These are the activations of a small neural network, seen along a few directions. Each row is one input.
Each table varies a few parts of the input and shows all the possible inputs, shuffled.
Descriptions start from the smaller parts, as in this example, which fits no table here: ring(5) and (point or ring(11) or (values(2) and line(6))).
Shared parts are said once, and a part with two or three values counts as separate values.

Other details of the inputs shift rows strongly along two fixed directions, in all tables alike. That doesn't count.

Rows:
R1: [  1  -9  -1  25 -10   7 -28   8  15  -4  -6  17 -16   3 -13  12]
R2: [  3  -7  27  15  -8  16  -6   8  -4  18 -16   6 -17  18  -8  -4]
R3: [ -9 -14 -22  19  -7  -4 -14   1  14  -7   4  11  18   1 -20   1]
R4: [ 18  15   3 -26  22 -22  46 -13  -3 -28  15 -13  13 -21  23 -10]
R5: [ -6  16 -26 -22  31  -8  16   8 -11 -22   0 -17  30 -33  25  -1]
R6: [ 21 -11  26  20 -32  -2   6 -14  21  18  -2  15 -37  10 -13  15]
R7: [ -2  24  24 -27  19  -1  25  12 -25 -27 -10 -35   9 -27  23 -12]
R8: [  1 -33 -56 -18  40  -3  -5   7  16 -16  18   4  36 -11  -7  11]
R9: [ -6  33   8 -14   6   6  22  13 -26  -4 -15 -13   9 -17  21 -12]
R10: [ -9 -17  11   8  -6   8 -23  -5  13   4   3   8 -15   8 -19   2]
R11: [ 12  14 -16 -17  15 -25  31  -9 -26 -21   2 -16 -10 -22  15   6]
R12: [ -8  14  32 -15  18 -11  23   5 -26 -20 -15 -37  19 -19  30 -19]
R13: [ -1 -16 -60  -7  14  -2 -13   9  20   6  21  14  28   2 -12  12]
R14: [ 15  -3  -1  17 -15 -14   5 -23  16  -5  -3  10 -21  19 -16  14]
R15: [-12  25  31 -42  24  -9  23   2 -27  -4   1 -41  10 -19  41 -16]
R16: [ -6   0  30  18 -19   4   1   3  -2  -6  -9 -10  -3   5  -9 -14]
R17: [-17  -9   7  18 -19   7 -21  -6  13  16   5  13 -14   2 -24   2]
R18: [-13  16  64   4 -12  11   4  -1 -22  20 -23 -14 -30   6  17 -16]
R19: [ 23 -17 -12  -1   1  -9  14 -11  21  -1  21  17  -6  -7  -4  13]
R20: [  3  -1 -32  -3   5  16  -4   8   0 -10   0  14  13  -1  -6  -1]
R21: [  3 -18 -13  16 -10  -1 -33   2  17   0   5  19   6  23 -14   6]
R22: [ -2  16  60   7 -25  11  11  14 -13  21 -12 -21 -27  11   5 -14]
R23: [ -5  -3   6  22 -15  15  -5   9   2  27 -11  13 -10  14 -12  -2]
R24: [-12 -10   8  10 -16  20 -14  -5   4  16  -1  14 -15  14 -15  -7]
R25: [-18  18  30 -30  14   2  29  -2 -23  -9   1 -40  10 -25  21 -21]
R26: [  0   4 -48  -9  15  -3 -14   9  10  -9  11  11  23  -5   8  12]
R27: [  1   1 -12 -25  25  -1  12   3 -20 -19  -6  -9  35  -2  15 -14]
R28: [ -7   4  -7 -32  36  -4  37  11 -17 -15   5 -38  34 -28  22 -14]
R29: [ -8   3 -27 -12  14  -3  10   2 -13  -9  -1  -2  39  -4   9 -11]
R30: [  1 -13   8  20  -3  12 -14   6   3  21 -11  13 -12  16  -5   3]
R31: [ 12   5  29   2 -16  -3  12 -26   4  12   5  -1 -26  -3  -6   8]
R32: [ -4  17   6 -10   5 -10   6   4 -12  -3  -5 -17  21  -3  21 -12]
R33: [  3   8  -6 -44  39  -8  25  13 -18 -12   8 -31  30 -15  26  -8]
R34: [  7  -3  12  26 -21 -19   8 -17  -2  -3  -4  12 -36  18 -14  11]
R35: [-19  24  58   6 -25  14   9  -1 -21  26 -19 -10 -27   3   6 -19]
R36: [ -3   1  -5  11 -18  -3 -15   5   7   4   1   7  10  14 -11  -3]
R37: [  0 -31 -15  27 -10   3 -34  -1  24 -11   3  24   3  20 -32   7]
R38: [ -7 -19 -31  16   3  -7 -20  -2  16  -8   3  13  21   1 -11   5]
R39: [  0  21  37 -11   1 -18  35 -23 -35   4   0 -24 -27 -11  16   5]
R40: [  1 -24 -24  18  -1   4 -28  -2  11  -1  -3  28  12  20 -13   3]
R41: [ 16  -5   4   4  -3  -4   4 -25  15   3  24  16 -16  -3 -12  10]
R42: [-10 -24 -80 -21  35  -1 -14  -8  13  -4  21  23  40  -8   1   9]
R43: [  9  20   8 -31  20 -16  39 -26 -18  -7   6 -30   2 -19  21   5]
R44: [ -6 -18   1   9  -8  15 -25  -6   8  11  -1  21 -14  19 -18   0]
R45: [ -2  -1 -25 -19  20   3  16   2 -13 -17   2  -8  38  -3  10 -15]
R46: [  0   0  34  28 -41   9 -20   5   7  10  -8   8 -20  31 -20  -7]
R47: [ -5  30   8  -9   9   6  15   9 -22  -1 -17 -10   5 -13  28  -8]
R48: [  0   5 -43  -6   1   1 -12  12   9  -7  12  11  18  -3  -6  10]
R49: [ 25  23  52  11 -25  -4  20  -5  -5   0  -6  -5 -43 -12   6  -9]
R50: [ -4  -6 -25  23 -13   6 -22   8  18  -4   2  20  -1  -2 -26  10]
R51: [ -6 -12  25  43 -25   7 -23   6  18  29 -13  14 -29  14 -18   7]
R52: [ -4  -3  -8  14  -5   3 -10   0  -2   6 -12  12  11  10   2  -6]
R53: [-16   8  10 -34  34  -8  18  -2 -19 -13   2 -31  19 -28  30 -10]
R54: [  0  27  48   6 -11  12   5  11 -23   4 -28  -8 -22  -1  19  -9]
R55: [ -8 -13  -6   4 -18  11 -24  -4  18  12  16  13 -10  17 -22   3]
R56: [  0  -6 -25   5   1   8  -8   8  10 -17   6   6   7  -9 -14   3]
R57: [ -5  10  11   0  10   4  14   9 -15  18 -15  -9   3  -4  20  -8]
R58: [ -7  12  58   0 -21   8  -9   1  -8  16  -7 -13 -32  14   1 -10]
R59: [-14 -20 -62 -23  36  -9 -11  -8  13  -9  23   7  38 -20   0   9]
R60: [-12  14  60  22 -25   6  11  12 -10  22 -21 -18 -25  -3  -1 -12]
R61: [ -1 -13   4  21 -13  21  -7   7   6  21  -6  14 -11  19 -15  -3]
R62: [ 15  15  33 -15   0 -14  43 -13 -14   3 -11 -31 -16 -10  23   5]
R63: [ -2 -28 -52 -15  43  -9  -3   6  11 -12  15  -1  37 -15   5  11]
R64: [-12   0  24  22 -40  10 -30  -2  14  30   2  15 -31  23 -25   2]
R65: [ 21 -22 -53  -1   7 -18   2 -22  34 -19  19  27  13   5 -17  17]
R66: [  5  -2 -34  -8  12   0 -19   9   9 -12   9  11  12   1   3  12]
R67: [-10  -1  -3   0  -7   1 -21  -3  10  18   8   7  -5   7  -2   3]
R68: [  8 -19 -80 -21  35   6 -15   6  10 -27  15  26  40  -5  -8  13]
R69: [  3  14  20  13 -29  13 -11  13   0   4  -4   3 -21  12  -9  -2]
R70: [  9  -2 -23  -8   3   4 -18  11   7 -14   7  11   7   6  -8  10]
R71: [ 26 -14 -33  22 -18  -7 -18 -17  25  -3   3  24 -27  10 -27  23]
R72: [ 11 -23  -7  28 -21 -11  -4 -14   9  14   4  23 -37  17 -21  28]
R73: [  6 -18  -9  12 -13   1 -31   3  15  -5   6  20   4  28 -22   4]
R74: [ -6  26  46   0  -6  -2  12  12 -16  23 -14 -25 -13   0  24 -10]
R75: [ 25  11  19   6 -21  -7  13 -10   3  -2  -6   0 -31  -9  -1   3]
R76: [ -2  11  -2 -40  39 -11  26  12 -19  -7   5 -34  29 -19  39  -6]
Each input here is: values(4) and (line(4) or (values(3) and ring(5))).
The inputs of R30 and R54 match in every part but the values(4) part. If R74 is changed in the same way as R30 into R54, which row does it become?
Answer: R26
The inputs of R60 and R17 match in every part but the values(4) part. If R8 is changed in the same way as R60 into R17, which row does it become?
Answer: R10
Which other rows does R69 become when the values(3) part takes its other values? List them by row number.
Answer: R20, R56
Which other rows does R41 become when the line(4) part takes its other values? List them by row number.
Answer: R31, R39, R43
Which other rows does R64 become when the ring(5) part takes its other values? List them by row number.
Answer: R15, R55, R58, R67
Start at R22 and move only the ring(5) part, one step at a time. The first step leads to R13. Which rows follow, in order?
Answer: R74, R76, R33
Which other rows does R41 become when the values(4) part takes its other values? List them by row number.
Answer: R4, R19, R49

Rows:
R77: [ 15 -24 -53   0   2   1 -26 -10  27   2  20  38   5  21 -20  19]
R78: [-23  -9 -42 -19  27   5 -17  26   0  -1  13   1  45  -3   9 -12]
R79: [  5   3 -33   5  -9  -3 -14   2  11   1   5  13  -7  -7  -9  19]
R80: [  2  38  69  -3  -7  -6  48   4 -46 -11 -29 -43 -14  -9  30 -24]
R81: [ 21 -35 -89  21   9   0 -29  -1  34 -11  15  52  13   5 -29  26]
R82: [  9  -9 -37   1  -1  -5   2  -6   9 -11  13  10  16   7 -16   7]
R83: [ 16  11 -20 -19  13 -11  18  -1  -5 -13   0  -9  19  -3  17   3]
R84: [-28   0 -38 -42  43  10   5  26 -15 -10   0 -22  55 -15  25 -22]
R85: [ 18  -4 -43   3  -1   1  -3   0  18  -3  10  21   6  -5  -9  13]
R86: [ -3   6   1 -28  14 -11  14 -13  -7 -18  11 -15  16 -12  11 -13]
R87: [ -1   3 -55 -26  22  -5  -2  -4   4 -11  22   9  13 -17   6  19]
R88: [ -1  17  17  -9   0 -12  21  -6  -5 -21  -5 -21  14 -12  10 -14]
R89: [-23  33  34 -30  26  12  22  20 -44  -2 -22 -42  37 -22  40 -27]
R90: [ 10  43  72  -4  -7  -7  42   7 -45  -5 -36 -39 -19  -6  40 -20]
R91: [-25   4 -33 -39  45  15   4  19 -20 -12  -6 -24  57 -17  24 -17]
R92: [  9 -25 -85  17   8  -5 -35   1  24 -10  12  42   7  -1 -26  31]
R93: [ -9   3  68   7 -18  -7  15 -18  -9  18 -10 -22 -28  -1   6 -12]
R94: [ -3  -5  30  49 -37  10 -28  -8  18  45  -7  27 -65  23 -27  21]
R95: [  3  -6  31  25 -40   9 -16 -11   7  20   0  21 -38  30 -29   2]
R96: [ -4 -19  37  30 -32   3  -6 -16   8  34  -2  14 -40  24 -26   6]
R97: [-21  21  29  -5   6  10  -3  23 -25   9 -10 -21  22  -6  24 -21]
R98: [  6   0   1 -17  25 -13  20   7  -7 -36   0 -19  23 -18  12  -7]
R99: [  5 -12  33  46 -37  14 -18 -10  22  45  -6  30 -59  22 -25  14]
R100: [  7 -13 -37 -17  21 -12   1   3  18 -34  20  -7  34 -13  -9   6]
R101: [ -1 -36 -10  -6  15  -6  -4 -12  18  -2  22  -6   6  -7 -11  10]
R102: [ 10   0  30  36 -47  20 -24  -4  20  29  -4  36 -56  24 -24  12]
R103: [ -1  12  14  -4  10 -14  22  -2 -14 -30 -12 -17  16 -14  17 -14]
R104: [  5 -10  39  31 -31   4 -14 -12  12  39  -9  17 -48  30 -15  10]
R105: [  0  13  68  -4 -18   3   6  -3  -9  -2  -3 -27 -30   0   3 -14]
What is each input in this table made of?
Answer: ring(5) or (line(4) and line(6))
Which other rows belong to the same alternative as R84? List them by row number.
Answer: R78, R89, R91, R97
Which other rows does R81 become when the line(6) part takes its other values? List them by row number.
Answer: R80, R90, R92, R98, R103
